Look-ups in named tables: a row name and a column name give one cell, copied from the table.

zorozur =
	disi	geparof	bebigor	guzizu	lan
seb	34.2	85.4	42.4	36.0	10.4
tik	43.9	34.6	69.4	58.8	64.4
lav	53.2	33.4	64.9	44.5	65.0
noz	55.2	28.0	63.6	50.0	57.1
loguni	51.1	23.5	64.5	52.9	53.7
rep	52.9	23.6	49.1	51.9	52.1
pifir	64.1	32.7	55.2	40.0	45.1
farize	59.8	27.7	47.4	36.6	43.3
nesibir	63.3	16.8	45.8	50.3	44.9
mokesag	53.6	21.4	40.7	40.6	41.0
gobu	61.3	21.1	35.0	45.5	44.5
nul	53.9	19.2	55.5	44.2	46.6

What is the guzizu of gobu in zorozur?
45.5
What is the bebigor of farize in zorozur?
47.4
What is the lan of pifir in zorozur?
45.1
What is the geparof of pifir in zorozur?
32.7
What is the bebigor of pifir in zorozur?
55.2
What is the bebigor of loguni in zorozur?
64.5
What is the disi of rep in zorozur?
52.9
What is the bebigor of rep in zorozur?
49.1
What is the lan of noz in zorozur?
57.1
What is the guzizu of nul in zorozur?
44.2
What is the guzizu of mokesag in zorozur?
40.6
What is the geparof of seb in zorozur?
85.4
What is the bebigor of seb in zorozur?
42.4
What is the bebigor of lav in zorozur?
64.9
Which row has the largest geparof? seb

navab
         puso  tikase
tuzibe    133     205
dek        51     126
duluzan    79      77
tatuk     134     157
lup        57     115
leton      85      62
bubem     131     117
bos        62     106
pakata     94      44
tole      141     102
kun        71      98
gofezep   100      25

What is the puso of bubem in navab?
131
What is the tikase of tole in navab?
102
What is the tikase of kun in navab?
98
What is the tikase of pakata in navab?
44
What is the puso of dek in navab?
51
What is the puso of pakata in navab?
94
What is the tikase of lup in navab?
115
What is the puso of tatuk in navab?
134
What is the puso of lup in navab?
57

sidupet =
,zuzu,tato
mabatuv,64,105
rufesez,148,138
dulebi,92,81
refi,108,169
zif,99,7
zisop,172,126
bev,80,195
nurenu,198,171
ziv,83,164
lut,131,109

tato of bev = 195
tato of rufesez = 138
tato of nurenu = 171
zuzu of mabatuv = 64
tato of zif = 7
tato of lut = 109
zuzu of ziv = 83
zuzu of zisop = 172
zuzu of zif = 99
zuzu of bev = 80
zuzu of nurenu = 198
zuzu of rufesez = 148
tato of ziv = 164
tato of mabatuv = 105
tato of zisop = 126
tato of refi = 169
Row with the largest zuzu: nurenu

fibig.csv
,leb,bar,nus,gero,girul,vut,tet,tidip,fomuzed,disoki
dumab,3.0,-44.6,-28.8,50.4,-16.4,38.8,23.7,-13.8,22.3,-22.7
bepe,-2.2,58.4,31.3,-52.9,25.4,-45.6,-22.9,16.2,-25.3,33.5
mobi,-2.0,65.2,33.3,-56.2,27.0,-50.1,-24.8,17.8,-30.1,35.1
ril,5.1,-28.9,-15.3,34.9,-13.7,29.1,15.7,-5.5,13.4,-19.7
lel,1.0,19.9,9.9,-13.2,8.1,-12.6,-5.5,6.3,-8.6,9.9
parot,3.3,-20.7,-16.3,31.2,-9.1,21.5,14.1,-6.2,8.5,-13.8

bepe, leb -> -2.2
mobi, disoki -> 35.1
ril, fomuzed -> 13.4
parot, disoki -> -13.8
mobi, bar -> 65.2
lel, disoki -> 9.9
lel, vut -> -12.6
bepe, vut -> -45.6
bepe, nus -> 31.3
ril, nus -> -15.3
parot, nus -> -16.3
dumab, disoki -> -22.7
ril, tidip -> -5.5
lel, tidip -> 6.3
lel, tet -> -5.5
mobi, gero -> -56.2
ril, tet -> 15.7
dumab, leb -> 3.0
parot, vut -> 21.5
Row with the largest leb: ril

nisi =
,mup,nezuno,zik,dinupu,vave,lupugo
fad,-0.03,-0.13,-0.08,0.11,-0.40,0.00
verem,-0.37,-0.41,0.07,0.07,-0.11,-0.93
nes,-0.29,-0.21,-0.78,-0.40,-0.39,0.02
baf,-0.27,-0.52,0.00,-0.09,-0.33,-0.53
bivurus,-0.33,-0.29,-0.07,-0.02,-0.10,-0.52
pezed,-0.22,-0.36,-0.50,-0.47,-0.31,0.06
vaseso,-0.03,-0.54,-0.01,-0.15,-0.24,-0.52
sinunuz,-0.26,-0.13,-0.44,-0.04,-0.12,-0.75
fer,-0.45,-0.38,0.76,-0.21,-0.14,-0.44
latusum,-0.34,-0.31,-0.14,-0.41,-0.08,0.31
kos,-0.09,0.04,0.36,-0.22,-0.29,-0.22

mup of kos: -0.09
dinupu of kos: -0.22
nezuno of sinunuz: -0.13
zik of vaseso: -0.01
lupugo of sinunuz: -0.75
vave of sinunuz: -0.12
vave of kos: -0.29

Table bagalif
|  | bave | dit | vid | muzum | bib |
|---|---|---|---|---|---|
| rirubut | 97 | 197 | 149 | 88 | 175 |
| fozuzi | 181 | 14 | 110 | 196 | 68 |
| fogesul | 182 | 22 | 114 | 198 | 80 |
| pom | 104 | 225 | 141 | 91 | 169 |
| fuvogu | 157 | 78 | 123 | 163 | 105 |
| lerofu | 92 | 229 | 151 | 86 | 193 |
| vig | 86 | 219 | 147 | 75 | 173 |
| remo | 176 | 28 | 114 | 192 | 81 |
| rep | 118 | 182 | 140 | 110 | 154 |
| niku | 148 | 74 | 128 | 156 | 113 |

What is the muzum of niku in bagalif?
156
What is the dit of rirubut in bagalif?
197
What is the bib of rep in bagalif?
154
What is the dit of fuvogu in bagalif?
78
What is the bave of lerofu in bagalif?
92
What is the bave of vig in bagalif?
86
What is the dit of rep in bagalif?
182
What is the muzum of fogesul in bagalif?
198
What is the bave of fuvogu in bagalif?
157
What is the dit of fozuzi in bagalif?
14
What is the bave of pom in bagalif?
104
What is the muzum of lerofu in bagalif?
86
What is the vid of fogesul in bagalif?
114
What is the vid of pom in bagalif?
141
What is the bib of fozuzi in bagalif?
68
What is the vid of fuvogu in bagalif?
123
What is the bave of niku in bagalif?
148
What is the dit of remo in bagalif?
28
What is the muzum of remo in bagalif?
192
Which row has the largest dit? lerofu

